Each row below holds a small network's activations on one input, seen along a few directions.
Each table varies a few parts of the input and shows all the possible inputs, shuffled.
Descriptions start from the smaller parts, as in this example, which fits no table here: one of 3 separate values, together with either a single point or one of 9 places along a line or (one of 4 places along a line, together with one of 8 places around a ring).
Shared parts are said once, and a part with two or three values counts as separate values.
(in the rows, 128 means zero)

Other details of the inputs shift rows strongly along two fixed directions, in all tables alike. That doesn't count.

Rows:
x1: [129 134 124 112 139 145 104 112 116 133 123 129 151 142 138]
x2: [143 130 138 120 121 126 133 136 131 130 128 115 143 124 126]
x3: [150 135 133 135 128 132 110 125 145 116 145 108 140 104 125]
x4: [147 130 139  78 101 110 146 122 113 135  88 129 140 149 110]
x5: [120 153 111 175 161 139  90 122 154 112 185 108 114  71 157]
x6: [111 137 119 159 140 124 142 138 128 133 139 139  93 120 147]
x7: [134  97 109 124 150 122  94 128 135  92 160 131 125 139  99]
x8: [121 136 122 138 141 128 121 123 127 143 134 124 114 120 145]
x9: [ 60 113 137 153  78 106 228 166 103 155  66 187  75 171 109]
x10: [138 133 135 123 124 132 114 121 138 126 125 110 142 115 117]
x11: [141 129 142 124 118 130 135 135 132 129 127 117 136 124 128]
x12: [128 104 104 157 160 130  76 133 152  76 185 128 115 113 104]
x13: [127 127 116 144 148 151  92 115 143 115 155 126 138 124 139]
x14: [118 142 126 196 138 140  95 140 169 105 179 112 115  74 125]
x15: [120 137 120 139 146 145 102 117 129 116 147 134 139 120 142]
x16: [109 123 116 162 139 141 131 138 132 116 141 152 111 136 140]
x17: [108 140 113 158 140 138 128 135 122 121 145 148 119 132 138]
x18: [149 138 130 115 128 133  90 115 148 117 136  98 151 101 115]
x19: [111 127 138 165 117 131 140 144 140 135 132 129 118 115 127]
x20: [133 134 120 133 148 133 101 113 133 132 147 113 127 117 141]
x21: [ 95 133 131 173 112 117 149 147 138 114 126 148  97 109 114]
x22: [153 147 115 119 156 131  94 113 139 125 158 103 134 103 147]
x23: [140 129 135 114 119 125 124 119 133 128 118 119 143 117 120]
x24: [172 118 154  60 108 130 140 118 109 153  91 110 169 150 127]
x25: [ 71 118 132 151  82 103 228 171 101 153  67 183  78 175 107]
x26: [ 95 125 139 186 112 130 158 157 139 133 141 147 103 109 130]
x27: [ 91 120 117 169 136 140 138 138 132 119 142 160 108 136 140]
x28: [ 99 126 139 184 114 133 150 158 138 138 136 140 107 113 128]
x29: [ 61 118 139 157  76 103 219 166 101 155  58 187  74 173 106]
x30: [165 136 129  45 129 121 131 100  96 159  96 107 160 156 148]
x31: [154 126 143  77 109 121 143 122 113 140  87 121 148 150 117]
x32: [136 125 129  85 132 115 151 123  99 151 100 131 131 166 138]
x33: [145 133 138 144 128 132 120 137 140 124 150 111 141 103 129]
x34: [143 138 127 137 128 125 117 129 145 116 141 116 134 105 118]
x35: [102 135 117 168 136 142 139 137 122 123 138 156 109 134 139]
x36: [129 116 126  89 125 132 148 124 105 138 103 147 140 179 135]
x37: [160 127 135  41 132 123 127  95  99 159  90 111 161 155 144]
x38: [128  90 114 103 140 120 102 123 125 103 137 140 132 152 102]
x39: [161 120 149  56 107 124 137 106 111 148  87 113 169 152 121]
x40: [137 141 123 113 138 127 130 117 116 140 126 116 127 126 152]
x41: [137 127 124 105 143 125 117 112 121 137 127 121 136 129 143]
x42: [137 131 140 133 128 133 115 127 146 121 145 109 144 102 130]
x43: [139  91 117  94 142 124  90 116 124 108 133 128 141 156  99]
x44: [136 147 122 125 147 136  97 109 129 136 148 101 135 107 151]
x45: [175 125 144  42 108 125 128 104 112 138  83 104 168 151 111]
x46: [142 137 115 140 155 131 103 118 138 119 159 114 125 106 144]
x47: [140 138 131 136 123 124 117 127 144 106 132 118 127 103 114]
x48: [103 131 128 185 115 120 159 157 138 125 140 146  98 118 121]
Each input here is: one of 4 places along a line, together with either a single point or one of 5 places along a line or one of 6 places along a line.
Q: The inputs of x3 and x39 match in every part but the place on the line of 4. If x16 is changed in the same way as x3 into x39, which row does it become?
A: x27
Q: A walk changes only the place on the line of 6. It starts at x4 and steps to x25. List the rest of the walk in order.
A: x34, x48, x2, x33
Q: Which other rows agree with x8 in the place on the line of 4? List them by row number.
A: x1, x10, x13, x14, x18, x19, x20, x28, x29, x43, x44
Q: A walk changes only the place on the line of 4. It starts at x7 and steps to x12. List the rest of the walk in order.
A: x38, x43

Rows:
x49: [181 138 135  66 135 131  87  94 130 127 125  86 171 116 129]
x50: [122 110 120 125 134 127 124 130 124 118 131 141 125 146 118]
x51: [121 137 120 152 139 130 117 129 138 121 148 125 117 108 135]
x52: [123 134 125 153 134 128 123 135 138 123 146 125 118 110 131]
x53: [122 118 112 147 147 128 108 131 137 107 155 133 116 124 122]
x54: [113 122 140 116 101 122 171 138 109 148  86 148 122 158 121]
x55: [129 135 126 130 130 126 124 126 130 127 131 123 125 118 131]
x56: [120 138 119 153 143 132 115 128 136 120 150 127 117 111 139]
x57: [135 134 132 132 124 123 130 131 135 129 131 119 127 114 127]
x58: [128 129 127 129 131 127 130 128 126 133 130 127 126 129 134]
x59: [133 132 135 137 122 128 129 133 138 126 134 121 131 113 126]
x60: [117 119 115 152 143 134 104 131 139 103 154 137 120 124 118]
x61: [120 133 121 152 140 132 123 133 133 125 147 130 117 118 138]
x62: [157 116 144  46 113 126 142 107  98 156  79 121 166 173 129]
x63: [123 118 114 125 141 124 115 125 126 114 136 136 120 137 121]
x64: [126 130 132 131 124 131 127 128 129 128 126 128 132 126 126]
x65: [123 131 128 152 130 132 123 135 139 122 144 126 123 111 129]
x66: [120 135 122 157 139 140 112 129 140 117 152 129 125 112 135]
x67: [128 134 129 157 131 133 116 135 147 117 151 120 124 101 128]
x68: [ 63 119 136 156  83 101 236 170  94 166  62 188  70 176 121]
x69: [174 130 136  61 133 139  91  95 124 132 119  96 179 134 130]
x70: [125 139 130 158 126 132 118 135 147 116 146 121 124  99 125]
x71: [112 125 134 135 111 118 166 143 117 143 105 144 110 143 126]
x72: [158 117 141  48 118 129 139 106  97 154  84 122 166 173 133]
Q: What is each input in this table made of?
A: one of 4 places along a line, together with either a single point or one of 5 places along a line
Q: The inputs of x56 and x66 match in every part but the place on the line of 4. If x68 is changed in the same way as x56 into x66, which row does it become?
A: x70
Q: Which other rows agree with x50 in the place on the line of 4? List them by row number.
A: x59, x62, x65, x67, x72
Q: A walk changes only the place on the line of 4. It starts at x55 and steps to x52. List the rest of the walk in order.
A: x65, x64
